These are the activations of a small neural network, seen along a few directions. Each row is one input.
Each table varies a few parts of the input and shows all the possible inputs, shuffled.
A made-up example of a description, with smaller parts first: one of 6 places along a line, together with either a single point or one of 11 places around a ring or (one of 3 separate values, together with one of 5 places around a ring).
Shared parts are said once, and a part with two or three values counts as separate values.
In the rows, zero is written as 128.

Table:
row 1: [108 129 144 102 114 140 142  97 156 144 167 157]
row 2: [115 119 134 101  92 106 124  92 164 150 144 138]
row 3: [113 170 120 117 148  92 128 143 125 181 123 166]
row 4: [174  22 166 208 155 157 182 154 196 139 145  65]
row 5: [116 133 120  97 119 100 129  93 125 180 119 135]
row 6: [109 149 128  92 157 121 155 110 158 142 162 148]
row 7: [132 158 145 102 148 157 125 136 113  76 144 105]
row 8: [ 97 149 128 124 130  98 153 155 137 148 137 192]
row 9: [127 179 121 146 127 113 131 154 117 103 128 179]
row 10: [129 127 137  63 147 160 146 133 138 116 142 135]
row 11: [127 174  89 167 108 107  97 125  82 141 101 160]
row 12: [133 122 132  67 117 133 112 108 144 143  96 104]
row 13: [ 98 147 134 130  93 110 147 127 156 149 151 178]
row 14: [110 164 105 162  99 124 136 128 109 107 157 168]
row 15: [173  25 158 218 144 159 148 123 191 154 124  54]
row 16: [172  35 134 220 182 153 143 135 170 179 114  42]
row 17: [137 177 115 138 140  86 123 147  93 128 103 162]
row 18: [133 153 114 120 148 110 105 160  55 102 108 138]
row 19: [130 140 109 133 108 101  81 148  73 102 105 128]
row 20: [112 150 113 129 108  89 105 126 124 187 119 173]
row 21: [118 127 118 141  84 121  88 130  93  80 121 135]
row 22: [127 104 144  72  85 142 109 119 157 124 127 111]
row 23: [115 156 115 129 143 129 125 159  86  77 146 140]
row 24: [121 119 136 136 102 123 109 152  90  65 145 157]
row 25: [138 161 125  96 160 138 115 122 108  89 103  86]
row 26: [129 137 144 113 115 163 112 114 133  62 153 105]
row 27: [127 136 134  56 156 150 131 121 126 138  93 113]
row 28: [177  45 146 195 207 141 183 149 158 172  99  49]
row 29: [ 90 148 110 143  80 115 120 111 132 171 142 167]
row 30: [126 133 124 119  95 161  97 100 100  91 133  99]
row 31: [125 108 137  78 107 163 148 121 138 115 146 131]
row 32: [105 148 108  90 168 118 147 100 126 168 124 138]
row 33: [118 157 116 169  75 117 100 122 102 121 123 165]
row 34: [172  48 143 203 197 159 198 155 188 143 137  62]
row 35: [148 133 134 104 121 123  83 113 118  92  98  96]
Q: Changing only one part turns row 27 into row 31. The same change can be made to row 32. Which row results?
A: row 1
Q: What do these inputs look like to the network?
A: one of 5 places around a ring, together with either a single point or one of 6 places around a ring
Q: Which other rows does row 23 become when the place on the ring of 6 takes its other values? List them by row number.
A: row 6, row 7, row 8, row 9, row 10
Q: Which other rows agree with row 30 in the place on the ring of 5? List them by row number.
A: row 2, row 15, row 21, row 22, row 29, row 33

Table:
row 36: [148 118 123 185 168 132 150 146 108 147 105  86]
row 37: [142 112 134 106  88 152 103 132 148  76 147 115]
row 38: [142  93 146 106 195 149 143 120 163 162 119 110]
row 39: [110 117 122 182  94 139 121 147 119  98 150 125]
row 40: [ 82 239  94  82  91  74  90 141  53 104 118 237]
row 41: [ 82 231 108  18  95  98  79 109  67  89 118 214]
row 42: [117 115 124 165 119 107 171 123 157 188 150 135]
row 43: [126 107 147  94 133 126 164 101 180 165 143 126]
row 44: [135 109 122 168 175  94 140 147 155 177 107 114]
row 45: [110 129 118 172  74 119 124 120 145 152 149 135]
row 46: [154 104 123 179 138 117 117 148  96  95 112  95]
row 47: [165  99 141 114 145 161 110 128 108  88 128  83]
row 48: [159 104 146 110 179 170 149 142 134 124  98  84]
row 49: [119 115 143 108  99 153 130  88 159 130 147 134]
Q: Changing only one part turns row 36 into row 48. The same change can be made to row 45. Which row results?
A: row 49
Q: What do these inputs look like to the network?
A: one of 2 separate values, together with either a single point or one of 6 places around a ring
Q: Which other rows does row 42 become when the choice among 2 separate values takes its other values? List them by row number.
A: row 43

Table:
row 50: [120 135 109 148  74  97 118 135 108 135 130 170]
row 51: [ 96 142 125  68 141 135 122  98 128 141 136 133]
row 52: [121 155 112 150  85 103 123 131 102 146 131 162]
row 53: [102 160 115 109 132  99 119 106 140 165 116 143]
row 54: [139  84 138 169 183 128 200 149 182 175 128 115]
row 55: [127 149 145  81 123 132 121 102 118  94 148 130]
row 56: [167  21 141 195 145 175 133 125 162 121 131  41]
row 57: [150  85 148 176 158 132 197 143 185 174 138 124]
row 58: [116 162 120 145 112  85 113 128 101 145 134 149]
row 59: [118 155 118 162  94 112 103 138  87  94 119 151]
row 60: [115 155 104 138 136  91 120 128  96 142 117 156]
row 61: [103 153 122 126  92 114 115 102 144 166 137 155]
row 62: [127 142 137  74 149 140 120 105 109  99 135 143]
row 63: [118 170 122 112  99 103 120 109 146 172 126 143]
row 64: [103 134 129  86  96 145 126  94 138 130 143 139]
row 65: [133 150 132  62 158 133 111 115 114 103 130 138]
row 66: [125 165 107 136 128 103 109 151  83 100  98 140]
row 67: [124 144 141  86  93 137 127 107 126  86 142 133]
row 68: [175  49 136 179 194 174 141 125 152 133 109  27]
row 69: [123 156 135 124 103 147 119 139 103  73 135 142]
row 70: [182  55 134 162 195 169 142 145 150 144 104  17]
row 71: [109 143 134  58 149 128 109 110 134 147 122 141]
row 72: [128 167 114  97 158 141 107 155  95  84 122 136]
row 73: [120 120 147  83  86 133 119 116 124  86 150 140]
row 74: [109 161 110  98 144 102 107 117 139 175 116 151]
row 75: [124 160 116 149 110 110 114 147  75 102 117 148]
row 76: [173  44 141 195 145 183 151 126 159 128 120  27]
row 77: [108 140 114 121  71 109 115 112 154 156 131 156]
row 78: [178  53 151 186 171 168 138 124 156 134 124  27]
row 79: [104 117 126  78  79 148 123 105 136 135 148 152]
row 80: [112 137 125 131 103 146 102 139 107  60 149 148]
row 81: [128 164 118 129 143  93  96 167  87 110  96 143]
row 82: [144  73 151 185 140 136 200 142 189 172 137 127]
row 83: [132 166 111 120 135  82 114 146 101 156 105 159]
row 84: [107 144 131  79 118 132 124  97 134 139 145 134]
row 85: [126 167 132 117 124 145 114 141  95  78 139 139]
row 86: [154  81 140 163 199 126 182 153 185 180 121 123]
row 87: [140  58 147 183 130 142 188 149 186 169 148 135]
row 88: [121 137 122 156  78 104  99 153  93  94 120 158]
row 89: [119 167 119 104 145 138 117 146  96  76 126 127]
Q: Changing only one part turns row 79 into row 51. The same change can be made to row 80. Which row results?
A: row 89
Q: Changing only one part turns row 56 into row 70. The same change can be made to row 87. Which row results?
A: row 86
Q: What do these inputs look like to the network?
A: one of 5 places along a line, together with either one of 2 separate values or one of 6 places around a ring
Q: Which other rows does row 78 become when the choice among 2 separate values takes its other values? List them by row number.
A: row 57
Q: Which other rows does row 67 become when the place on the ring of 6 takes its other values? List them by row number.
A: row 52, row 59, row 61, row 64, row 69
Q: Which other rows does row 68 become when the choice among 2 separate values takes its other values? List them by row number.
A: row 54

Table:
row 90: [ 95 203 102 133  96  80 104 136 115 159 113 195]
row 91: [133 120 126 179 142 103 162 155 160 169 128 135]
row 92: [116 153 117 163 125 101 157 128 125 164 145 174]
row 93: [140 117 126 184 149 127 126 174 105 109 106 121]
row 94: [ 97 170 120  27 105 137  83  94 110 107 135 165]
row 95: [113 184 102 139  97  84  66 155  63  84 102 194]
row 96: [111 141 136  63 115 150 130  93 131 110 159 122]
row 97: [156 109 143 124 148 154 117 147 111  68 135  86]
row 98: [167  67 157 154 162 176 116 127 126  89 113  41]
row 99: [143  72 142 147 167 136 167 104 200 204 131  93]
row 100: [148  56 146 113 143 176 146 102 176 135 140  60]
row 101: [147  79 129 214 153 121 171 132 162 199 132  93]
row 102: [119 187 113  75 103 133  65 126  62  57 116 144]
row 103: [134 110 136  70 156 159 145 121 160 127 129  89]
row 104: [130 149 132 109 109 139 110 126  76  58 134 105]
row 105: [ 91 188 113  64  99 102 114 103 136 171 132 201]
row 106: [138 148 117 163 125 110 122 149  81  98 106 155]
row 107: [159  73 130 231 128 137 132 163 128 117 110  70]
row 108: [117  98 142 115 132 128 165 125 185 171 148 145]
row 109: [106 136 131  92 106 106 163  99 148 165 144 170]
Q: What do these inputs look like to the network?
A: one of 4 places along a line, together with one of 5 places around a ring
Q: Which other rows does row 96 become when the place on the ring of 5 takes its other values? List them by row number.
A: row 92, row 104, row 106, row 109
